A small network was trained on made-up records. Each row is its average activation on records with the value named, seen along a few directions.
Related values have similar rows: they may be neighbours, one step apart, or belong to one group.
In the rows, 500 means zero.
Strong random noise was added to every row along 7 fixed directions; ignore it. To show where, here is one row again and again, with new noise each time:
[464 424 608 570 594 508 344 571 457 473 602 461 548 496 470 616 491 440]
[612 484 507 541 401 377 494 344 466 505 641 720 592 598 429 603 555 484]
[502 664 507 637 531 304 476 573 449 422 740 430 671 619 384 590 210 418]
[459 406 575 392 462 548 488 427 547 556 392 556 395 577 535 546 530 616]
[327 488 717 531 649 519 387 580 491 597 427 404 527 441 337 502 473 474]
[616 548 426 456 517 596 556 367 638 297 612 570 548 745 542 571 443 385]
[508 645 336 474 500 586 544 608 427 438 620 527 573 475 550 427 499 496]
[416 605 315 554 545 460 427 725 297 562 700 475 610 329 572 549 488 487]
[541 454 556 478 460 599 460 505 442 488 518 618 507 471 475 443 651 554]


Values of KESOR:
luz: [579 540 361 577 365 177 532 413 442 565 556 606 517 489 561 539 470 536]
tez: [560 582 651 549 477 608 596 528 388 454 434 641 497 289 305  98 749 578]
binad: [273 591 498 431 540 359 524 620 442 788 354 391 452 411 524 516 336 716]
rok: [507 319 625 528 583 507 341 408 503 508 493 521 461 529 558 576 599 474]
mev: [430 636 499 537 504 462 554 678 441 538 487 378 598 492 418 414 374 523]
ganiv: [313 593 411 436 506 371 677 624 421 710 392 420 376 369 576 464 325 713]
marem: [580 379 587 564 478 399 490 431 549 471 536 472 501 544 398 700 495 412]
dosu: [527 512 356 467 543 679 573 276 617 551 408 573 613 421 495 527 752 281]
nup: [440 393 515 436 581 629 555 315 673 576 249 401 399 515 488 627 508 370]
des: [503 507 470 422 417 617 522 726 439 520 368 360 376 393 577 382 542 619]
gima: [608 570 503 654 454 357 463 532 526 430 649 405 715 573 389 497 310 359]
bik: [430 557 516 533 497 354 506 564 497 533 517 431 452 482 514 467 328 605]
kalus: [528 535 532 358 325 705 611 625 537 331 416 402 272 614 650 344 369 779]
vuz: [462 427 541 569 502 283 486 450 516 522 446 438 429 479 408 496 374 475]
befib: [465 369 495 494 635 434 356 278 602 599 453 605 525 461 536 603 740 254]
A value of KESOR combines one of 3 hidden first parts with one of 5 second parts; all combinations occur once.
rok and befib share the first part; rok and bik share the second. Which value has the first part of bik and the second part of befib?
Answer: luz
dosu and des share the first part; dosu and gima share the second. Which value has the first part of gima and the second part of des?
Answer: mev

Values of TOMOM:
zive: [293 644 414 374 395 446 500 638 399 666 560 429 507 574 595 443 417 691]
das: [308 217 835 763 528 243 214 432 402 838 387 510 561 214 263 390 713 437]
buki: [ 85 459 289 388 809 335 575 636 699 686 270  57 256 453 642 944  64 356]
zutep: [755 496 274 255 299 743 732 385 751 305 300 536 400 724 675 308 622 499]
kosen: [274 847 311 474 649 401 633 854 331 570 603 324 406 396 658 342 149 688]
nedo: [307 534 572 248 540 569 687 577 640 421 334 243 207 741 691 612 214 829]
dazup: [585 625 612 411 491 638 526 461 683 293 469 503 538 701 496 170 487 564]
fub: [285 884 428 520 596 708 632 869 366 590 424 272 611 197 330 248 362 570]
molav: [523 722 468 417 567 730 640 382 781 352 466 331 616 804 379 558 238 322]
nel: [909 277 476 440 205 661 496 156 561 357 632 890 652 784 500 660 724 407]
sabe: [539 202 651 522 467 394 344 357 602 447 349 396 284 547 651 696 312 586]
rata: [298 746 737 284 606 753 626 515 621 685 131 562 437 484 289 197 661 596]
rilis: [447 447 486 527 706 695 508 456 495 445 481 521 436 249 562 383 737 355]
bal: [606 339 578 482 447 434 559 409 624 464 273 425 383 633 416 556 458 389]
lize: [534 837 330 575 441 307 670 480 333 463 582 658 628 464 340 182 387 634]
A value of TOMOM combines one of 3 hidden first parts with one of 5 second parts; all combinations occur once.
das and zive share the first part; das and sabe share the second. Which value has the first part of sabe and the second part of zive?
Answer: rata
buki and fub share the first part; buki and bal share the second. Which value has the first part of bal and the second part of fub?
Answer: molav
